These are the activations of a small neural network, seen along a few directions. Each row is one input.
Each table varies a few parts of the input and shows all the possible inputs, shuffled.
A made-up example of a description, with smaller parts first: values(3) and (point or line(9) or (line(6) and ring(8))).
Shared parts are said once, and a part with two or three values counts as separate values.
In the rows, zero is written as 100.

Other details of the inputs vary at random and push rows far along two fixed directions, the same in every table; ignore that.

A family of inputs:
R1: 102  123  63  80  92  57  106  105  86  86  83  91
R2: 118  74  156  82  104  117  106  72  140  95  141  82
R3: 109  82  125  74  103  149  121  65  113  88  121  108
R4: 96  78  132  73  101  147  120  65  118  81  105  103
R5: 81  79  139  77  120  136  102  72  109  72  122  107
R6: 102  119  60  99  130  73  100  103  88  102  83  79
R7: 112  115  52  90  100  60  92  98  93  94  86  83
R8: 98  64  122  67  94  143  93  71  117  86  121  94
R9: 111  119  56  96  117  80  104  108  97  101  73  71
R10: 91  119  59  79  96  58  99  114  92  85  92  87
R11: 82  104  145  177  66  109  79  143  81  130  78  148
R12: 109  75  120  88  108  145  117  61  123  83  120  102
R13: 65  97  132  175  65  113  81  152  92  138  88  143
R14: 116  120  51  96  100  58  104  100  93  88  99  89
R15: 101  124  56  84  114  84  96  123  100  100  81  71
R16: 89  89  133  171  38  109  85  146  85  136  75  138
R17: 93  128  70  90  123  71  114  112  82  95  80  84
R18: 119  119  60  84  102  71  115  113  76  99  93  81
R19: 101  92  154  64  105  108  107  51  133  121  143  84
R20: 89  63  128  69  93  137  108  72  113  78  120  97
R21: 113  63  120  85  97  136  112  59  114  81  126  100
R22: 107  123  59  105  130  71  111  107  88  97  95  84
R23: 86  76  125  73  118  145  94  70  118  90  123  103
R24: 85  93  120  164  36  106  57  144  101  137  92  145
R25: 96  128  69  88  130  75  85  119  86  93  89  79
R26: 107  123  68  100  134  70  91  104  82  94  81  80
R27: 91  122  62  85  113  79  111  124  96  92  80  74
R28: 110  63  151  63  112  103  111  67  150  107  118  109
R29: 99  101  122  169  34  101  81  138  85  139  97  158
R30: 114  107  56  92  107  70  98  106  87  98  79  69
R31: 112  134  71  92  130  70  107  113  72  94  95  92
R32: 91  103  130  177  65  115  89  143  82  147  95  152
R33: 106  79  132  93  124  135  105  58  109  76  127  111
Description of these inputs: values(3) or (line(5) and ring(6)).
Which of the alternatives is R19?
Answer: values(3)
Change only the line(5) part in R8. List by row number the other rows that result.
Answer: R15, R23, R24, R25

A family of inputs:
R34: 93  109  120  188  64  90  80  155  96  158  80  136
R35: 109  105  86  103  110  90  100  110  96  100  94  77
R36: 111  71  127  73  91  118  100  60  122  88  130  101
R37: 108  106  75  104  108  97  103  111  92  94  95  87
R38: 101  112  78  104  119  98  105  107  90  99  88  98
R39: 109  112  82  89  97  73  93  99  103  109  100  92
R40: 99  106  88  91  101  86  100  117  97  98  91  76
R41: 100  103  72  98  102  90  92  110  93  88  94  91
R42: 101  127  91  104  121  87  98  111  78  99  115  93
R43: 111  80  132  77  109  125  113  56  119  99  124  107
R44: 118  112  93  101  107  71  111  101  98  105  98  94
R45: 105  110  82  107  117  92  108  110  90  91  88  97
R46: 101  78  117  81  113  149  106  66  113  85  117  103
R47: 108  111  80  108  108  92  112  103  81  88  88  101
R48: 107  113  72  103  104  101  106  101  84  98  91  95
R49: 93  126  87  98  115  80  88  111  79  94  114  96
R50: 101  110  81  93  104  78  91  104  108  106  98  88
R51: 94  112  87  88  105  91  98  113  99  104  88  81
R52: 109  112  84  99  111  86  103  104  106  111  100  84
R53: 94  110  84  95  108  88  109  116  91  88  86  97
R54: 113  106  85  102  106  81  104  107  105  105  103  80
R55: 89  127  93  92  111  83  100  118  80  97  111  92
R56: 101  103  83  96  104  83  88  109  97  94  93  80
R57: 104  81  132  65  93  125  109  64  123  98  125  101
R58: 109  73  116  85  100  144  112  62  103  76  121  103
R59: 88  69  163  157  43  133  83  124  119  136  110  139
R60: 104  114  76  105  111  97  109  100  81  97  88  101
R61: 93  80  118  70  95  145  111  65  106  81  115  107
R62: 96  112  82  96  99  88  113  110  82  86  86  100
R63: 107  113  96  89  98  68  112  108  99  103  96  93
R64: 89  109  121  190  68  98  75  158  86  153  71  133
R65: 90  75  118  77  113  139  99  63  112  79  114  114
R66: 99  109  77  103  102  84  101  102  82  82  87  105
R67: 106  104  81  95  100  74  93  106  107  100  102  84
R68: 90  78  120  70  103  146  107  72  115  84  115  104
R69: 95  111  73  99  105  90  98  99  83  92  87  105
R70: 119  74  130  79  97  124  111  61  120  94  131  97
R71: 110  110  90  94  101  64  100  101  99  99  97  97
R72: 100  111  94  93  106  73  110  112  105  100  94  89
R73: 111  109  88  86  89  73  107  109  101  106  102  84
R74: 98  73  119  73  91  141  113  68  105  74  118  103
R75: 96  113  90  89  108  79  107  110  105  109  94  89
R76: 117  115  85  95  103  80  105  99  101  114  101  88
R77: 90  80  121  72  102  142  115  64  104  80  112  113
R78: 103  115  92  86  100  74  109  105  100  112  95  94
R79: 95  110  95  94  110  81  105  115  95  95  85  86
R80: 79  71  162  163  62  140  68  114  108  132  96  150
R81: 86  108  100  181  48  101  69  151  78  138  74  144
R82: 110  110  91  105  115  76  109  106  103  102  96  89
R83: 96  76  128  75  110  123  99  60  125  91  122  106
R84: 87  78  124  71  110  142  111  71  112  83  112  110
R85: 105  112  85  100  114  95  98  107  97  106  91  81
R86: 95  71  133  79  112  126  97  64  116  76  113  103
R87: 83  75  163  157  47  138  81  121  120  143  106  144
R88: 96  109  71  96  107  95  90  107  95  95  90  95
R89: 97  106  77  92  99  94  104  118  93  92  92  87
R90: 91  73  163  157  51  127  76  106  113  140  108  157
R91: 97  107  79  101  111  85  97  108  91  84  88  101
R92: 106  109  93  105  119  85  104  108  94  97  88  86
R93: 103  104  70  99  94  90  96  103  84  86  94  95
R94: 97  109  82  94  108  87  86  106  98  101  89  85
R95: 99  73  133  78  108  117  102  62  125  82  122  106
R96: 91  112  91  91  112  87  102  113  96  104  85  87
The inputs of R82 and R72 match in every part but one. If R76 is changed in the same way as R82 into R72, which row does it become?
Answer: R57
The inputs of R50 and R87 match in every part but one. If R80 is changed in the same way as R50 into R87, which row does it become?
Answer: R96
What do these inputs look like to the network?
Answer: values(3) and (point or (line(4) and line(5)))
Change only the values(3) part in R71. List by row number the other rows that result.
Answer: R44, R63
Change only the values(3) part in R77. List by row number the other rows that result.
Answer: R60, R69
